These are the activations of a small neural network, seen along a few directions. Each row is one input.
Each table varies a few parts of the input and shows all the possible inputs, shuffled.
Descriptions start from the smaller parts, as in this example, which fits no table here: one of 8 places around a ring, together with either a single point or one of 9 places around a ring or (one of 3 separate values, together with one of 4 places along a line).
Shared parts are said once, and a part with two or three values counts as separate values.
In the rows, 128 means zero.

Other details of the inputs shift rows strongly along two fixed directions, in all tables alike. That doesn't count.

A family of inputs:
r1: [223 105  64 111  68 101  66  91 135 152 123 169 156 195  74]
r2: [ 91 144 166 136 159 120 157 120 139 121 119 108 140 111 158]
r3: [ 81 108 134 159 146 150 146 216  94 103 130  97 120  75 147]
r4: [ 74 134 167 112 133 101 177 110 134 166 139 144  83 115 186]
r5: [ 97 105 172 132 149 118 167 134  98 117 123 119 139 131 168]
r6: [ 84 167 143 139 143 200 145 174 125 113 147  88  85  75 121]
r7: [ 77 135 126 152 149 168 137 195 134  99 122 101 115  52 153]
r8: [108 102 174 137 165 111 159 136 107 124 128 111 139 136 152]
r9: [117 145 191 109 147 105 175  48 119 151 116 129 127 174 135]
r10: [129 104 103 169 111 176  74 232 105  91 156 112 117  94 106]
r11: [120 166 172  82 144 107 179  29 143 149  96 141 127 165 157]
r12: [131 152  70 137 106 204  85 201 144 105 145 113  93  75  93]
r13: [ 95 116 148 130 173  93 162 130 131 126 113 105 148 108 148]
r14: [195 136  74 119  76 104  61  83 159 115 115 183 168 168 131]
r15: [108 116 173 116 145 140 167 107  93 148 123 116 114 152 136]
r16: [120 160 149  85 148  82 191  23 146 148 104 137 140 162 143]
r17: [119 132  78 163 108 172  78 208 139  83 143 112 120  61 113]
r18: [ 78 135 172 128 138  86 175 106 135 167 153 133  92 116 160]
r19: [119 115 166  85 143  93 186  65 110 165  87 138 135 174 151]
r20: [200 122  81 137  71 108  59  97 137 111 130 187 166 177 115]
r21: [109 154 139 112 152 119 172  83 148 138 125 106 125 124 122]
r22: [141 111 105 158 105 205  74 218 104 119 162 108  93 105  74]
r23: [201  99  71 128  78  78  66 112 133 124 120 170 176 176 106]
r24: [ 88 135 148 135 161 105 161 115 143 120 113 107 146 103 154]
r25: [123 109 177 125 155 133 163 113 104 150 130 104 113 147 123]
r26: [137 157  91 152 107 208  75 199 141 106 164 100  94  85  77]
r27: [103 137 139 102 154 117 180  99 122 147 112 117 127 124 133]
r28: [119 128  75 161  80 171  73 217 133 134 189 138  67  78 115]
r29: [ 97 151 179 114 153 153 164  99 108 136 113 127 103 140 149]
r30: [179 100  90 128  87 125  67 138 117 111 126 163 152 153 129]
r31: [188 125  97 149  96 119  63 128 136 113 139 156 157 157 110]
r32: [101 138 166 155 157 192 137 183 110 121 153  84  78  86 109]
r33: [111 120 156 112 142 120 180 114  99 151 111 119 124 144 135]
r34: [169 118  64 130  95 102  75 130 138 117 120 158 168 137 116]
r35: [ 89 104 140 162 160 144 141 218 104 107 135  86 119  81 135]
r36: [195 111  56 124  84  76  62  99 154 123 117 173 183 167 101]
r37: [120 149 184 101 142 108 173  41 113 145 114 142 125 174 143]
r38: [132 111 170 100 156  83 186  69 116 167 105 118 138 171 132]
r39: [ 84 131 152 159 148 182 133 201 107  98 133 115 107  74 157]
r40: [109 116 145 104 154  75 168  77 133 136  93 146 165 136 172]
r41: [198 129  65 127  92  78  61  88 168 116 122 162 174 162 105]
r42: [ 95 132 169 129 142  81 172 104 141 167 158 134  92 122 152]
r43: [139 145  78 151 116 191  84 203 150 101 163  92  93  72  69]
r44: [ 92 106 161 121 152 104 172 140 104 124 101 120 141 116 174]
r45: [ 97 129 175 144 158 121 158 122 119 118 125 124 139 128 154]
r46: [221 120  53 103  83  93  71  80 161 144 127 165 158 186  69]
r47: [106 114 174 109 146 146 165 111  97 148 112 123 109 152 145]
r48: [217 122  47 101  74  94  69  74 159 145 124 174 164 190  70]
r49: [ 81 143 142 159 148 175 134 191 128  99 136  98 114  63 152]
r50: [143 154  96 153 114 204  77 203 143 106 166  92  89  82  76]
r51: [188 123  57  92  84 130  73 109 145 134 118 164 143 158  91]
r52: [119 140 168 121 161  85 159  72 150 133 115 126 158 146 159]
Description of these inputs: one of 4 places along a line, together with either a single point or (one of 2 separate values, together with one of 6 places around a ring).
The inputs of r52 and r14 match in every part but the place on the line of 4. If r38 is changed in the same way as r52 into r14, which row does it become?
> r19
The inputs of r26 and r50 match in every part but the place on the line of 4. If r10 is changed in the same way as r26 into r50, which row does it become?
> r8
A walk changes only the place on the line of 4. It starts at r13 and steps to r36. List the rest of the walk in order.
> r34, r40
Change only the choice among 2 separate values in r15. List by row number the other rows that result.
> r5
Change only the choice among 2 separate values in r30. List by row number the other rows that result.
> r47

A family of inputs:
r53: [ 98 130 125 162 155 170 128 188 134  83 127  98 149  79 143]
r54: [162 111 133 127 125 104 116  85 118 111 109 135 181 165 137]
r55: [130 103 110 157 128 211 102 226 114 129 168  96  70  89  66]
r56: [ 85 118 121 133 162 109 165 143 141 112 119 109 137  83 164]
r57: [ 86 103 196 102 195  68 227  59 101 136  79  94 169 153 169]
r58: [ 35 124 199 121 223 102 252 113 119 117  86  71 152  96 188]
r59: [168 139  90 115  78 165  75 114 120 135 119 169 120 157  98]
r60: [ 39 170 232 100 213 119 246  85 137 171 101  67  95 102 173]
r61: [162 133  51 163 109 176  42 211 140  76 135 128 157  94  96]
r62: [174 120 100  80  84 114 129  43 128 162 103 172 149 198 109]
r63: [136 126 199  96 169  83 182  18 122 175 111 152 130 202 139]
r64: [184 150  82  95  82  87 119  28 156 157 144 155 145 182  80]
r65: [117 121 178 138 156 157 154 116 119 141 145 118  95 134 124]
r66: [126 150 108 130 116 207 102 227 120 113 165  98  60  83  86]
r67: [180 155 119 105  97 119  97  50 176 150 121 148 137 166 123]
r68: [ 73 130 127 158 174 176 142 230 123  85 122  78 136  53 128]
r69: [177 165  93 100  91  88 110  34 154 155 139 163 143 182  79]
r70: [ 53 146 163 138 171 203 175 205 139 138 140  42  66  38 123]
r71: [ 58 126 202 114 177  50 205  68 132 146 101 142 140 128 206]
r72: [145 132 111 129 125  84 119  85 157 108 118 159 164 129 163]
r73: [153 129  68 135 116 104  85 146 156 107 122 154 154 107 126]
r74: [198 131  78  88  75 137  90 114 138 135 150 142 103 161  85]
r75: [104 111 192 121 139  57 182  65 114 150 114 148 149 160 195]
r76: [104 110 177 109 149  41 184  72 110 164 105 150 151 169 180]
r77: [134 157 187  76 142  91 189  18 133 149 121 137 115 185 169]
r78: [ 38 140 166 135 166 224 177 212  85 129 124  84  68  57 125]
r79: [ 72 119 156 148 140 112 148 144 132 119 136 129 123  91 179]
r80: [111 102 137 158 138 148 124 209  91 116 130 105 121 107 124]
r81: [101 106 179 152 143 129 155 154  96 117 124 107 133 117 158]
r82: [163 109 101 144  84 106  72 157 119 127 145 165 139 140 130]
r83: [174 172 102 110  93  97 105  34 153 148 143 165 139 178  94]
r84: [198 153  57 130  71 191  32 190 135 108 171 142  79 126  74]
r85: [109 108 109 164 141 191  93 251  97  84 131  80 125  68  95]
r86: [151 115  96 119  97  58  97  93 151 139 118 183 158 160 140]
r87: [165  90  81 137  79 100  84 157 121 137 144 154 141 145 122]
r88: [ 15 142 191 156 216 146 214 194 123  99 123  78 105  28 195]
r89: [171  88 122 117 105  74 126  96 112 143 113 147 170 188 128]
r90: [177 113  62 164 100 178  32 214 111  82 138 123 146 110  83]
r91: [ 23 107 148 163 166 156 170 234 116 115 147  83  92  34 166]
r92: [176 109 128 130 102  82 103  99 113 132 111 160 165 188 129]
r93: [161 166 115 118  93 108 118  31 152 140 148 155 134 170 105]
r94: [202 110  59 150  84 187  26 193 131 128 165 148  92 138  38]
r95: [163 135 124 101  87 132 120  43 128 143 107 176 140 187 129]
r96: [183 157  59 143  76 194  21 184 167 122 151 124  95 102  70]
What is each input in this table made of?
> one of 4 places along a line, together with either one of 5 separate values or one of 6 places around a ring
The inputs of r96 and r67 match in every part but the place on the line of 4. If r82 is changed in the same way as r96 into r67, which row does it become?
> r75
Which other rows agree with r58 in the place on the line of 4? List them by row number.
> r55, r56, r57, r62, r64, r70, r74, r87, r89, r91
A walk changes only the place on the ring of 6. It starts at r82 and steps to r71. List the rest of the walk in order.
> r88, r61, r90, r92
Which other rows agree with r94 in the place on the line of 4? List them by row number.
> r60, r66, r68, r69, r73, r76, r78, r80, r85, r86

A family of inputs:
r97: [133 138 126 124 128 166 126 136 109 124 130 117 117 128 103]
r98: [ 85 105 140 142 156 139 152 195 112 127 127 104 116  83 142]
r99: [ 97 125 158 136 177 119 172 129 131 122 115  91 137 108 136]
r100: [ 81 131 174 166 160 158 138 173 111  87 125 108 139  84 175]
r101: [169 119 142  84 133  71 151  28 132 150  82 145 173 203 131]
r102: [ 78 147 143 122 167 121 180 122 135 122 123 100 126  98 142]
r103: [176 125  61 142  60 165  40 171 131 124 162 163 107 127  85]
r104: [ 93 126 114 173 132 168 104 240 128 105 166  98  92  54 119]
r105: [141 124 159 116 151 101 156  73 125 137 106 115 153 166 124]
r106: [178 146  86 104  88 108  95  77 165 135 121 158 144 159 118]
r107: [118 144 148 115 155  82 163  72 154 129 119 120 146 138 142]
r108: [133 134 137 104 113  67 151  48 138 156 121 164 140 164 154]
r109: [ 91 154 181 126 164 143 174 103 133 138 127 106 106 119 141]
r110: [ 91 109 162 131 152 126 172 147  97 132 127 106 120 123 137]
r111: [ 98 117 171 121 148 138 168 139 102 140 127 119 100 129 149]
r112: [208 126  49 144  49 129  18 146 156 124 164 174 128 139  88]
r113: [161 148  90 134  96 144  80 131 162 117 152 134 126 121 101]
r114: [115 119 130 118 157 116 153 125 132 126 101 108 144 120 134]
r115: [102 138 177 110 164 147 181 113 111 137 106 104 112 132 141]
r116: [226 132  58 136  66 158  29 131 140 118 144 156 136 169  62]
r117: [ 94 107 147 162 148 175 127 221  98 116 155  82 100  81 119]
r118: [138 103 130 121 125 119 128 135 112 140 123 131 134 149 128]
r119: [180 125  68 126  67 119  57 129 149 136 143 172 126 141 114]
r120: [165 126  79 159  78 176  42 194 134 118 171 146  92 111  89]
r121: [ 78 128 132 144 144 129 152 175 121 123 141 112 107  85 141]
r122: [156 128 146 106 117  56 143  10 129 124  84 185 203 198 181]
r123: [ 44 156 153 147 166 193 175 193 123 114 148  71  85  42 138]
r124: [119 149 162  96 144 116 167  62 141 151 104 136 125 156 146]
r125: [172 120  60 150  92 185  57 197 119 101 140 117 127 115  62]
r126: [116 127 157 110 130 110 151  90 127 155 122 149 112 149 153]
r127: [147 140 129  84 136  52 157  26 160 144  95 150 167 176 149]
r128: [180 119  45 141  68 133  36 184 147 119 150 159 129 116  96]
r129: [155 106 107 115 113  69 125  86 129 144 114 161 163 168 127]
r130: [154 119 147  97 115  80 150  47 113 154 119 163 142 195 137]
r131: [116 108 139 142 144 104 139 146 123 132 131 120 135 121 136]
r132: [ 52 127 161 142 193 155 196 178 110 112 119  69 116  66 138]
r133: [138 150  96 134 106 181  95 155 133 120 144 130 105 111  92]
r134: [136 119 165 119 134 106 149  89 112 146 134 137 122 162 139]
r135: [ 77 127 164 150 158 165 144 179 109  93 109 114 137  82 184]
What is each input in this table made of?
> one of 3 separate values, together with either a single point or (one of 2 separate values, together with one of 6 places around a ring)
The inputs of r123 and r106 match in every part but the choice among 3 separate values. If r129 is changed in the same way as r123 into r106, which row does it become?
> r98
Change only the choice among 2 separate values in r120. List by row number the other rows that result.
> r109
